Here are a small network's activations along a few directions, averaged over the inputs that share one value of a field.
Values that are neighbours, or in one group, have similar rows; names and order tell nothing.
(in the rows, 500 means zero)
Random noise pushes rows far along 3 fixed directions. That doesn't count. These rows show it; they differ only by the noise:
[331 582 428 472 543 587 442 524 435 512 301 428 438 514]
[509 525 382 514 565 605 485 442 508 482 446 496 443 521]
[283 595 415 463 535 591 417 552 396 520 264 401 438 526]
[438 563 618 462 536 466 620 430 614 477 357 525 460 419]
[617 483 574 468 473 317 749 371 598 405 469 564 536 474]


W, 9 values:
w1: [734 422 263 618 485 606 361 538 412 532 677 394 580 589]
w5: [207 578 776 403 532 592 326 596 627 622 515 548 405 231]
w9: [830 313 565 517 382 194 672 489 521 387 813 642 676 526]
w2: [523 434 371 534 472 588 315 652 404 439 619 448 507 548]
w3: [642 508 507 557 667 729 560 318 771 528 595 610 363 384]
w7: [881 482 366 625 625 675 471 324 709 533 768 596 477 581]
w6: [248 447 726 461 394 355 458 647 294 625 576 534 560 479]
w8: [279 570 661 400 417 294 608 485 447 509 189 524 517 574]
w4: [637 478 167 631 561 800 302 547 407 488 623 370 464 615]
W is arranged as a line.
- Which values are neighbours of w5? Give them in the order they are listed. => w9, w6
- Which values are neighbours of w3? Give them in the order they are listed. => w7, w8

L, 10 values:
l5: [517 545 133 470 520 497 614 431 230 387 478 464 470 679]
l8: [537 399 518 488 455 481 556 510 416 435 801 558 480 403]
l2: [623 401 615 463 345 114 691 543 413 483 596 570 761 590]
l7: [558 431 261 555 506 610 263 575 428 423 662 476 516 461]
l4: [623 537 451 502 464 432 689 419 521 382 475 425 518 554]
l3: [619 525 439 650 557 628 364 485 542 557 573 472 506 607]
l9: [543 321 537 419 349 357 506 560 338 595 644 520 555 526]
l6: [595 456 243 543 608 666 372 337 534 524 478 668 374 645]
l10: [509 513 441 610 542 508 523 467 490 533 362 452 555 576]
l1: [759 477 551 489 543 618 498 465 795 442 620 485 466 418]
L is arranged as a 2 by 5 grid.
- Which values are neighbours of l9? Give them in the order they are listed. => l8, l2
- Which values are neighbours of l5? Give them in the order they are listed. => l4, l6
A value of L combines one of 2 hidden first parts with one of 5 second parts; all combinations occur once.
- l4 and l5 share the first part; l4 and l10 share the second. Which value has the first part of l10 and the second part of l5? => l6
- l7 and l8 share the first part; l7 and l2 share the second. Which value has the first part of l2 and the second part of l8? => l9

C, 20 values:
c16: [385 478 459 452 523 680 318 654 436 556 546 428 388 399]
c10: [614 596 539 553 570 601 490 465 699 505 424 498 435 455]
c6: [710 532 301 594 642 634 434 424 622 452 570 526 438 578]
c14: [688 345 345 548 523 587 421 465 428 592 805 531 524 617]
c9: [483 546 628 528 525 452 537 589 553 421 587 507 591 334]
c12: [405 514 558 453 443 556 430 611 412 620 543 477 487 421]
c3: [503 572 587 538 504 628 422 534 572 530 450 380 540 422]
c17: [396 577 539 450 414 378 622 522 457 487 246 411 551 629]
c1: [352 610 858 503 522 520 507 618 785 495 423 482 488 255]
c18: [554 489 181 581 519 567 468 462 263 454 456 460 490 751]
c2: [475 369 200 423 306 259 513 552 128 479 496 498 581 745]
c4: [575 439 352 473 594 576 537 382 538 474 562 557 431 561]
c15: [663 494 372 632 539 467 472 428 535 434 565 431 581 532]
c8: [815 444 423 574 499 533 525 420 595 420 654 446 606 540]
c20: [362 520 322 434 488 492 439 487 322 549 517 527 498 620]
c11: [307 508 598 493 568 618 348 510 425 651 410 570 387 453]
c13: [453 458 438 558 439 596 361 611 412 440 574 432 450 477]
c19: [394 547 470 449 597 645 416 407 573 511 486 593 364 421]
c5: [318 524 666 499 584 631 336 524 572 640 472 601 437 417]
c7: [568 464 440 517 581 626 597 389 566 495 458 578 409 520]
C is arranged as a ring.
- What is the length, in steps, of the shortest route from c7 to c8? => 6
- Which values are neighbours of c9? Give them in the order they are listed. => c1, c13
- Which values are neighbours of c11? Give them in the order they are listed. => c2, c5
- Which values are neighbours of c19? Give them in the order they are listed. => c4, c20
- Which values are neighbours of c12? Give them in the order they are listed. => c16, c14

B, 19 values:
b19: [477 492 493 504 564 647 387 459 603 502 678 632 442 339]
b9: [306 620 646 318 312  79 808 571 422 344  54 341 639 505]
b4: [683 402 683 558 563 593 504 475 754 444 847 588 508 410]
b8: [272 626 573 567 628 685 440 610 555 534 349 370 339 365]
b13: [208 593 705 457 495 357 431 650 411 653 268 421 583 483]
b11: [855 386 660 509 535 419 775 233 791 467 678 793 426 500]
b1: [511 586 696 599 629 611 429 509 698 627 476 561 491 451]
b14: [ 92 624 406 430 498 572 176 643 262 621 426 474 421 524]
b17: [524 548 466 560 593 598 441 391 628 460 335 495 449 553]
b5: [331 610 744 526 417 332 626 580 478 468 356 381 652 482]
b10: [384 469 626 455 337 384 465 678 458 497 478 390 542 485]
b12: [691 379 326 508 559 456 478 492 467 564 687 562 616 568]
b18: [348 517 715 436 372 237 709 477 482 474 131 519 520 511]
b3: [729 416 189 646 519 867 161 565 386 687 694 358 400 525]
b2: [307 522 511 416 593 707 464 470 463 672 269 557 339 456]
b6: [618 460 421 429 459 458 645 348 377 474 591 596 450 490]
b7: [497 514 413 483 487 459 635 468 426 386 525 423 544 546]
b15: [308 513 668 494 506 632 386 614 597 459 589 547 429 358]
b16: [492 584 264 401 471 387 487 511 388 367 372 352 572 586]
B is arranged as a line.
- Which values are neighbours of b14? Give them in the order they are listed. => b19, b12
- Which values are neighbours of b18? Give them in the order they are listed. => b11, b17
- Which values are neighbours of b3? Give them in the order they are listed. => b10
- Which values are neighbours of b8? Give them in the order they are listed. => b5, b7
